Each row below holds a small network's activations on one input, seen along a few directions.
Each table varies a few parts of the input and shows all the possible inputs, shuffled.
A made-up example of a description, with smaller parts first: one of 3 separate values, together with either a single point or one of 9 places along a line or (one of 6 places along a line, together with one of 8 places around a ring).
Shared parts are said once, and a part with two or three values counts as separate values.
In the rows, zero is written as 128.

Other details of the inputs vary at random and push rows far along two fixed directions, the same in every table; ignore that.

A family of inputs:
row 1: [118 107  88 119 113 125 111 127 107 120 140 136 138 158 132 128]
row 2: [127 132 110 142 130 133 111 127 116 134 107 117 151 160 122 125]
row 3: [117 156 200 129 156 129 188 156 166 136 121 113  99  65 118 138]
row 4: [120 134 128 121 135 115 139 116 138 129 163 154 122 125 144 124]
row 5: [117 135 136 104 159 142 142 106 120 141 162 153 115 141 143 138]
row 6: [127 146 160 134 152 142 131 129 145 134 128 118 127 140 144  99]
row 7: [129 131 108 134 110 116 122 116 135 124 155 130 136 122 115 141]
row 8: [123 117 130 157  84 109 142 181 149 107  93  85 134  83  87 136]
row 9: [116 127 127 122 131 132 131 127 130 118 165 139 123 144 147 116]
row 10: [145 135 132 119 155 134 105  82 121 127 147 161 123 164 172  90]
row 11: [150 137 116 137 136 129  99  83 119 122 132 157 127 159 162 110]
row 12: [129 128 108 142  98 116 120 128 136 118 140 116 138 112 102 145]
row 13: [140 142 145 119 168 146 126  93 112 136 113 159 113 152 163 120]
row 14: [112 138 163 115 160 130 159 128 143 130 162 153 106 123 158 115]
row 15: [148 134 216 126 145 128 181 171 150 146  99 128  81  44 144 145]
row 16: [129 111  77 138  85 115 105 125 117 125 121 115 152 126  87 160]
row 17: [116 125 118 104 154 144 128 105 110 134 171 158 119 165 155 126]
row 18: [147 129 204 115 152 137 180 174 134 156  80 126  85  53 134 157]
row 19: [122 112  87 132 100 118 106 125 120 110 160 135 140 153 135 116]
row 20: [123 130 109 120 131 131 118  98 125 125 184 152 127 154 146 126]
row 21: [118 113 103 123 114 129 120 138 113 121 130 123 134 142 120 137]
row 22: [127 120 109 153  85 118 123 155 138 109 120  94 139 105  91 141]
row 23: [113 146 193 119 165 133 189 163 152 143 102 117  98  75 119 144]
row 24: [135 140 168 110 175 149 137 109 124 137 102 145 109 137 155 108]
row 25: [147 113  82 148  81 118  75 122 122 113 110 100 164 150 110 109]
row 26: [145 116 129 161  78 124 114 179 134 120  24  46 154  79  53 140]
row 27: [136 140 130 161 115 124 119 144 141 126 104  93 147 132 109 120]
row 28: [114 126 135 102 161 132 145 121 118 137 154 159 114 146 155 124]
row 29: [135 116  99 126 118 136  92 116 109 127 108 118 151 164 126 111]
row 30: [127 125 115 126 136 141 106 119 115 134 117 127 145 165 133 111]
row 31: [128 114  83 134  93 106 115 133 119 126 114 120 146 117  93 153]
row 32: [116 134 135 106 158 145 140 110 118 138 163 150 113 145 145 135]
row 33: [125 133 125 139 110 107 139 136 146 122 132 125 130  98 109 138]
row 34: [151 121  98 134 104 125  77 102 117 121 128 121 152 157 132 103]
row 35: [127 116  86 134  95 111 116 130 120 127 118 118 146 119  92 155]
row 36: [108 129 155 106 165 139 157 137 127 136 140 146 106 136 152 123]
Description of these inputs: one of 2 separate values, together with either a single point or one of 6 places along a line or one of 11 places around a ring.
The inputs of row 27 and row 2 match in every part but the choice among 2 separate values. If row 6 is changed in the same way as row 27 into row 2, which row does it become?
> row 30
Change only the choice among 2 separate values in row 33. List by row number the other rows that result.
> row 31
Change only the choice among 2 separate values in row 36. List by row number the other rows that result.
> row 8

A family of inputs:
row 37: [128 140 176 117 166 147 154 140 129 144  86 112 111 111 131 131]
row 38: [137 131 170 114 144 142 138 140 126 143  91 129 113 101 134 134]
row 39: [106 142 151 131 137 138 164 154 142 129 107 103 114  93  92 158]
row 40: [104 136 118  99 167 140 123  78 121 132 219 175 123 188 182 110]
row 41: [126 131 145 125 134 125 160 141 133 138 130 132 114  93 118 155]
row 42: [102 121 116  85 173 147 121  97 102 134 199 182 123 198 190  97]
row 43: [142 142 129 173  85 112 120 150 155 113  65  71 148  81  64 146]
row 44: [134 154 175 132 157 134 144 116 150 131 127 138 110 108 150 114]
row 45: [117 146 165 119 164 132 163 118 144 138 170 154 105 113 154 136]
row 46: [126 106 103  91 149 131 123 104  98 139 179 183 121 168 175 121]
row 47: [109 165 189 119 178 153 165 130 155 142 150 125 113 126 139 114]
row 48: [136 137  93 130 127 124  89  84 124 126 158 152 145 173 148 108]
row 49: [117 132 174 125 144 123 166 158 153 126 136 125 106  94 136 120]
row 50: [117 113  60 147  84 115 104 111 119 112 146 116 154 144  93 151]
row 51: [122 128  75 140 109 122  96  92 121 126 152 126 157 162 112 124]
row 52: [118 140 159 140 137 136 142 157 147 126 120  97 128 124 115 115]
row 53: [132 112  68 146  83 102 106 116 120 116 147 135 150 124 108 154]
row 54: [119 144 133 158 114 134 146 143 148 125  93  82 140 100  72 147]
row 55: [129 123 138 150  96 111 152 173 155 117 114  91 128  81 102 141]
row 56: [132 144 176 131 143 123 160 136 156 131 126 127 103  84 133 127]
row 57: [139 133 148 157 110 123 127 158 150 115  84  87 134 104 101 117]
row 58: [142 110  91 131  99 111  95 116 121 112 146 146 140 141 141 114]
row 59: [147 122  83 143 100 114  89  87 122 123 131 139 146 143 123 131]
row 60: [130 126 130  95 160 133 114  86 107 129 191 193 114 180 205  91]
row 61: [131 149 188 108 174 140 171 126 140 147 133 149  90  93 147 137]
row 62: [113 120  95 123 118 129 112 114 123 118 179 131 140 164 141 113]
row 63: [135 122 167 131 125 127 155 168 134 123  90 109 111  82 123 128]
row 64: [110 132 115  83 187 154 118  73  92 153 182 186 123 207 190 106]
row 65: [127 139 186 110 176 153 161 139 130 145 102 122 106 122 145 115]
row 66: [131 141 188 101 173 141 171 132 131 151 126 149  89  99 151 142]
row 67: [112 116  94 120 125 128 108 114 119 115 178 143 139 171 146 108]
row 68: [137 103  74 128  94 108 113 131 106 128 130 140 144 130 112 164]
row 69: [134 138 186  98 178 154 151 125 121 143 121 154  99 122 168 110]
row 70: [132 107  91 103 129 123 117 115 100 142 158 168 127 153 151 142]
row 71: [133 162 196 125 173 141 158 116 155 140 132 143 102 104 151 121]
row 72: [123 137 149 133 125 117 157 142 147 127 143 121 118  94 123 138]
row 73: [131 159 176 137 156 139 155 121 153 133 103 112 117 103 116 132]
row 74: [136 128 145 153 110 126 129 163 143 115  77  86 134 105 106 117]
row 75: [127 119  60 143 100 124  90 104 105 125 121 118 160 157  89 142]
row 76: [134 125 168 121 129 132 150 160 129 139  89 118 105  81 121 152]
row 77: [141 117 111 105 145 138 102  88 100 129 160 173 124 178 184  96]
row 78: [141 124 116 116 141 133 101  90 109 124 164 168 124 177 185  92]
row 79: [124 120  79 124 122 126 102 103  99 138 127 134 153 170 113 137]
row 80: [152  97  81 130  69 112  89 143 101 117 104 126 148 125 107 145]
row 81: [144 114  89 134  96 109  95 114 124 114 151 142 141 139 138 118]
row 82: [123 167 191 122 181 145 145 122 146 137 149 140 104 138 170  97]
row 83: [128 105  64 149  77 114  80 142 115 110 115  98 169 157 100 121]
row 84: [126 116  68 148  87 119  84 119 121 113 145 105 163 161 107 114]
row 85: [127 151 178 119 169 131 156 111 145 136 156 156  97 108 159 128]
row 86: [105 125 158 102 162 150 161 149 130 141 131 131 109 133 137 124]
row 87: [145 122  66 141  97 120  81  96 107 122 110 124 158 154 100 139]
row 88: [117 127 165 115 153 128 166 150 141 127 143 137 107 113 155 116]
row 89: [104 130 170 124 148 141 165 167 148 122 124 105 110 113 129 117]
row 90: [136 128 100 101 162 141 104  68  95 144 157 173 131 193 164 120]
row 91: [146 109  62 156  58  94  84 119 121 112 118 123 155 115  90 152]
row 92: [151 112  75 160  62 105  71 128 120 104 104 116 160 133 109 121]
row 93: [104 148 159 138 129 130 161 151 154 120 122  97 119  89  96 148]
row 94: [117 120 141 142 116 131 137 175 137 127  83  78 136 116  95 126]
row 95: [137  92  65 137  68 101 103 156 112 110 116 117 157 127 105 141]
row 96: [145 134 146 163  96 119 131 157 153 115  81  92 134  83 102 124]
row 97: [150 127 135 163  88 115 128 160 144 122  52  81 137  66  66 157]
row 98: [103 128 155 102 164 148 164 140 127 145 128 135 105 129 138 135]
row 99: [118 121 143 136 121 133 140 172 132 135  76  82 133 113  91 134]
row 100: [133 124 146 143 116 128 130 166 136 122  70  87 135 105 102 122]
row 101: [152 107  78 132  88 117  84 108 100 126 104 132 147 141 111 145]
row 102: [122 105  65 129 100 115 109 124 105 126 129 128 147 152  97 155]
The inputs of row 43 and row 74 match in every part but one. If row 51 is changed in the same way as row 43 into row 74, which row does it become?
> row 83
What is each input in this table made of?
> one of 6 places around a ring, together with one of 11 places around a ring
Start at row 77 and move only the place on the ring of 6, one step at a time. The first step leads to row 63. Which rows follow, in order?
> row 95, row 42, row 94, row 100

A family of inputs:
row 103: [139 132 110 120 144 133  97  78 114 127 158 165 132 176 168 100]
row 104: [139 144 186 152 126 131 153 169 161 130  66  74 120  67  89 132]
row 105: [127 159 204 124 182 147 165 126 152 133 125 134  99 115 162 103]
row 106: [132 114 107 119 114 123 124 122 110 133 144 143 127 120 127 152]
row 107: [141 112  96 152  79 121 100 152 124 118  70  79 158 116  76 139]
row 108: [ 87 156 174 152 120 123 186 185 183 119 133  68 123  65  68 152]
row 109: [125 138 144 109 163 129 148 113 125 152 146 162 115 130 152 134]
row 110: [133 106  74 145  90 122  90 138 109 114  95 105 158 154  99 126]
row 111: [128 163 221 117 192 153 171 129 155 145 130 133  94 109 163 105]
row 112: [124 166 226 122 193 150 178 137 161 141 137 132  93 111 172  97]
row 113: [136 133 111 126 141 130 100  86 117 121 164 163 134 178 175  94]
row 114: [123 122 118 124 133 136 112 129 114 132 128 124 141 160 137 114]
row 115: [125 121 113  99 146 127 126  97 116 138 211 186 110 157 179 126]
row 116: [142 102  66 140  71 106  96 127 107 127 115 123 153 121  96 160]
row 117: [ 94 136  73 119 130 121 115  84 127 114 228 160 143 189 141 121]
row 118: [123 128 119 121 142 143 113 117 112 128 126 134 134 169 145 111]
row 119: [130 123 131 143 112 131 122 158 131 127  80  86 141 115  95 133]
row 120: [141 128 108 132 123 128  99 100 122 123 124 135 137 149 135 115]
row 121: [140 108  82 160  70  96 115 155 126 122  66  97 153  93  66 164]
row 122: [119 133 175 137 140 142 157 180 144 133  79  83 122  99 105 126]
row 123: [124 117 134 113 121 123 146 144 125 132 138 130 116  98 123 151]
row 124: [112 118 114  97 144 119 134 104 121 129 212 187 114 151 179 115]
row 125: [118 109  92 121 104 105 124 125 123 112 161 152 129 127 134 131]
row 126: [128 135 160 124 144 131 160 140 133 140 106 129 109  92 120 154]
row 127: [127 118 116 133 105 112 135 142 132 119 135 132 119 106 118 148]
row 128: [139 103  75 146  69 108 109 143 112 114  95 110 146 101  82 168]
row 129: [139 137 129 119 149 134 106  88 122 134 172 162 129 171 176  95]
row 130: [126 108  92 112 110 117 119 118 110 123 149 151 128 131 128 146]
row 131: [139 114  84 140  96 126  92 123 112 116  91 107 154 145 100 130]
row 132: [144 114  71 132 104 123  76  91 105 119 124 136 153 169 126 117]
row 133: [126 160 219 110 197 159 172 129 149 150 122 130  94 112 158 108]
row 134: [123 139 173 138 141 144 153 164 143 129  66  86 120  99 102 130]
What is each input in this table made of?
> one of 2 separate values, together with either a single point or one of 6 places along a line or one of 9 places along a line
Change only the choice among 2 separate values in row 130. List by row number the other rows that result.
> row 123
Change only the place on the line of 6 in row 130. List by row number the other rows that result.
> row 121, row 125, row 126, row 127, row 128
Change only the choice among 2 separate values in row 131. List by row number the other rows that result.
> row 107
